A small network was shown many inputs. Here are its activations along a few directions, one row for each input.
Each table varies a few parts of the input and shows all the possible inputs, shuffled.
Descriptions start from the smaller parts, as in this example, which fits no table here: values(3) and (point or line(11) or (line(4) and ring(8))).
Shared parts are said once, and a part with two or three values counts as separate values.
(in the rows, 128 means zero)

Rows:
r1: [126 160 118 162 162 158 125 126 115 151 135 121 120 113  98]
r2: [142 136 113 150 126 107 118 120 149 133 149 108 108  99 140]
r3: [121 123 145 153 120 110 161 107 139 158 116 112 136 107 110]
r4: [136 176  70 125 114 153 123 149 118 120 128 136 128 143 119]
r5: [131  90 208  73 144 120  66 132 118 103 137 171 109 132 138]
r6: [118 116  82 125 112 144 160 134 123 114 109 123 160 162 155]
r7: [135 115 179  51 118 130 100 167 108  76 117 189 120 174 121]
r8: [142 154  85 129  92 121 144 153 135 106 126 119 120 134 123]
r9: [122  95 229  81 163 144  99 146 105 110 122 161 113 136  97]
r10: [135 140  97 115  73 105 160 126 135 123 109 123 145 136 132]
r11: [114  98 109 146 144 126 131 103 135 144 134 109 147 132 170]
r12: [101 100 127 161 158 145 160 115 121 146 122 108 153 135 130]
r13: [130 137 132 165 140 128 147 130 135 138 133 106 109 104 101]
r14: [133 122 126 137 107  89 131  94 153 152 130 112 134 104 148]
r15: [136 158 100 147 146 139  96 115 130 147 153 123 117 109 138]
Changing only one part turns r8 into r2. The same change can be made to r10. Which row results? -> r14
What do these inputs look like to the network? -> values(3) and (point or line(4))
Which other rows agree with r12 in the values(3) part? List them by row number. -> r1, r3, r9, r13

Rows:
r16: [139 105 157  74 142 135  48 143 124  95 153 157 101 133 162]
r17: [131 175  62 173 124 142 163 161 124 113 130 122 113 142  98]
r18: [144 136 138 212 183 103  93  46 156 208 172  75  94  36 149]
r19: [134 124  77 148  82  87 193 130 161 119 117 108 144 146 153]
r20: [104 105  77 141 108 130 195 102 130 156  92 109 196 161 164]
r21: [134  92 213  78  85  89 131 125 130 110  99 150 127 123 104]
r22: [157 199  62 123  59 103 128 123 141 136 134 120 120  99 122]
r23: [104 154  62 167 148 187 164 131  95 152 109 124 165 159 108]
r24: [152 181  46 143  92  98 125 134 149 117 155 128 118 127 150]
r25: [129  73 198  95 117  85 130 136 137  92 119 161 121 148 133]
r26: [ 94  76 165 218 172  81 160  56 163 215 151  47 136  60 132]
r27: [141 153 201  87 138 145 113 164 106 111 114 151 100 122  58]
r28: [136 134 185 105 170 143 112 173 113  93 136 163  94 148  86]
r29: [110 126 159 245 217 154 137  88 144 201 155  78 109  43  88]
r30: [124 163  42 134 120 142 121 100 130 154 124 130 166 147 160]
r31: [143 153  39 134 105 133 104 131 138 110 152 103 132 128 178]
r32: [124  96  70 138  94 121 174 129 147 112 113  83 157 145 183]
r33: [123 147  55 163 136 177 143 160 112 108 130  97 127 143 126]
r34: [150 133 168  86 129 100  64 147 136 101 152 180  90 134 135]
r35: [ 93  58 202  89 141 127 137 107 101 125 102 164 171 161 146]
r36: [125 105 175  93 181 178  98 170 100  89 139 141 105 147 113]
r37: [136 193  78 153  93 147 165 151 118 132 108 112 116 115  70]
r38: [139 141  93 128  49  94 195 118 155 137  98  98 147 119 123]
r39: [156 152 184  68  97 103  65 138 127 120 132 168  97 107 107]
r40: [103 116 190 100 190 188 118 143  80 127 122 165 144 164  98]
r41: [117 119 170  77 153 145  64 113 113 135 129 182 136 152 149]
r42: [116  45 187  83 130 118 116 133 122  86 118 140 131 144 161]
What do these inputs look like to the network? -> values(3) and (point or (values(2) and line(4)))
Changing only the values(3) part turns r33 into r32. The same change can be made to r37. Which row results? -> r38
Which other rows does r33 become when the values(2) part takes its other values? List them by row number. -> r36
Which other rows does r37 become when the values(2) part takes its other values? List them by row number. -> r27
Which other rows does r34 become when the values(3) part takes its other values? List them by row number. -> r25, r28
